Each row has a name. After each piece below comes the name of the row it's from, unless a question asks for something else. Each question is about the rows just above it. Places in a row count from 1.

J84: -.07, -.82, -.69, .77
J548: .07, -.82, .77, .55
J422: .07, -.82, -.85, .65
J679: -.83, .79, -.56, -.17
J73: .24, -.77, .86, .61
J373: .74, .83, -.54, .20
J795: .07, -.82, .77, -.69
Where do .07, -.82, .77, -.69 appear? -> J795
-.69, .77, -.82 is which row, read backwards? -> J795

J679: -.04, -.23, .27, -.07, -.16, -.12, .17, .15, .23, -.01, -.07
J373: .00, -.07, .06, -.11, .13, -.09, -.20, -.07, .02, -.03, -.10
J105: -.07, .06, -.11, .13, -.09, -.20, -.07, .00, -.03, -.10, .14
J795: -.25, -.40, .26, -.22, -.20, -.29, .32, .23, .50, -.17, -.15
J88: -.48, -.51, .10, -.38, -.02, -.15, .10, .15, .29, -.10, -.20
J64: .25, .05, .20, -.04, .12, -.21, -.19, -.13, .11, -.05, -.11
J407: -.31, .11, .29, -.31, -.33, -.24, -.02, .11, -.16, -.05, -.04
J548: .16, -.06, .25, .07, -.04, .02, -.05, .05, -.01, .13, .00
J73: .78, .49, .21, .63, -.06, .15, -.39, -.01, -.48, .22, .20
J764: -.19, -.33, .29, -.24, .11, -.31, .21, .08, .66, -.08, -.19
J84: .20, .23, -.04, .09, .06, -.02, -.01, -.12, .00, -.01, .05
J422: .51, .59, -.14, .40, .08, .18, -.02, -.20, -.23, .13, .24
Changed J373: .00, -.07, .06, -.11, .13, -.09, -.20, -.07, .02, -.03, -.11. Place and old value: -> 11, -.10
Changed J84: .20, .23, -.04, .09, .06, -.02, -.01, -.12, .01, -.01, .05. Place and old value: -> 9, .00
Which row holds -.31, .11, -.24, .29, -.33 read backwards? -> J764
-.03, .02, -.07, -.20, -.09, .13, -.11, .06, -.07 is which row, read backwards? -> J373
Changed J764: -.19, -.33, .28, -.24, .11, -.31, .21, .08, .66, -.08, -.19. Place and old value: -> 3, .29
Where does -.04, -.23, .27, -.07, -.16, -.12, .16, .15, .23, -.01, -.07 differ from J679, and what was there? -> 7, .17
Which row holds .08, .21, -.31, .11, -.24, .29, -.33 read backwards? -> J764

J407: -.31, -.44, -.21, -.30, -.55, .23, .69, -.01, .19, -.49, -.17, -.38, .12
J795: -.18, -.11, -.01, -.27, .69, .07, .29, .58, -.13, -.32, .09, -.10, -.09
J88: .09, .25, -.10, .05, .18, -.50, .23, -.53, .65, -.33, -.06, .00, .07
J764: -.34, -.26, -.47, -.32, .13, -.69, .35, .32, -.90, -.08, -.10, .09, -.09
J679: -.32, .27, -.08, .14, -.12, .70, .18, .43, .43, -.04, -.33, -.16, -.18
J422: -.15, -.10, -.31, -.17, -.58, .36, -.06, -.38, -.93, .06, .07, .41, .71
J373: .06, .11, -.17, -.08, .02, -.60, .25, -.16, .40, .52, -.03, -.30, .12
J73: .25, .30, .28, .02, -.08, -.25, .61, -.10, -.43, .00, -.30, -.23, -.40
J105: .22, -.16, .17, .01, .23, .33, .13, .06, -.13, .12, .04, -.13, .13
J64: .16, -.10, -.11, -.05, .36, .11, .10, -.20, .23, -.03, -.73, .01, .18
J84: .30, -.11, -.17, .02, -.46, -.22, -.04, .77, .26, -.06, .04, -.05, .07
Changed J88: .09, .25, -.10, .05, .18, -.50, .23, -.53, .65, -.33, -.06, .00, .08. Place and old value: -> 13, .07
-.09, .09, -.10 is which row, read backwards? -> J764
The row with .06, .11, -.17, -.08, .02, -.60, .25, -.16, .40, .52, -.03, -.30, .12 is -> J373
Changed J105: .22, -.16, .17, .01, .23, .33, .13, .07, -.13, .12, .04, -.13, .13. Place and old value: -> 8, .06

J679: .13, .21, -.11, .12, .45, .31, -.30, -.11, -.26
J84: .37, -.07, -.07, -.27, -.28, .20, .04, .00, -.11
J548: .30, .17, -.49, .08, -.10, -.32, -.40, -.37, .04
J105: .49, -.68, -.17, -.07, .10, -.62, .54, -.19, .27
J795: -.32, .10, -.02, -.53, .22, .17, .29, .21, -.76
J764: .13, .21, -.11, .12, -.17, .31, -.30, -.11, -.26
J88: .11, -.38, -.60, -.03, -.51, .00, -.42, -.62, -.52
J73: .10, -.37, -.06, -.38, -.21, -.04, .38, .56, .25
J422: -.11, .12, -.38, -.18, -.13, .11, .42, -.37, .43
J64: .13, .21, -.11, .12, -.38, -.18, -.14, .11, -.39
J373: .13, .21, -.11, .12, -.38, .19, .48, -.17, .11
Where do -.11, .12, -.38, -.18, -.13, .11, .42, -.37, .43 appear? -> J422
.00, -.51, -.03, -.60, -.38 is which row, read backwards? -> J88
Which row holds this, read backwards? .17, .22, -.53, -.02 -> J795
One entry of J84 was changed: .37, -.07, -.07, -.27, -.27, .20, .04, .00, -.11. Where, and from what? -> 5, -.28
Which row holds .11, -.14, -.18, -.38, .12, -.11 read backwards? -> J64
Changed J679: .13, .20, -.11, .12, .45, .31, -.30, -.11, -.26. Place and old value: -> 2, .21

J422: -.49, .08, .26, -.21, -.59
J373: .23, .85, .08, -.06, -.74
J105: .14, -.67, -.42, .30, .14
J73: -.23, .52, -.25, .20, -.52
J795: .85, .08, -.04, .31, -.30
J88: .08, .27, .26, -.21, -.51
J64: .22, -.06, -.53, -.08, -.11
-.06, .08, .85 is which row, read backwards? -> J373
One entry of J88 was changed: .09, .27, .26, -.21, -.51. Where, and from what? -> 1, .08
Which row holds this, read backwards? -.21, .26, .27, .08 -> J88
Where does .23, .85, .09, -.06, -.74 differ from J373, and what was there? -> 3, .08
Which row holds .26, .08 read backwards? -> J422
.27, .08 is which row, read backwards? -> J88

J373: -.13, -.03, -.02, .01
J105: -.13, .02, -.28, -.10
J64: .33, .12, .21, -.30
J548: .17, .83, -.35, -.08
J407: .81, .20, .51, -.08
J84: .17, .83, -.08, -.07
Where does .34, .12, .21, -.30 differ from J64, and what was there? -> 1, .33
-.30, .21 is which row, read backwards? -> J64
Which row holds .17, .83, -.35, -.08? -> J548
.21, .12 is which row, read backwards? -> J64

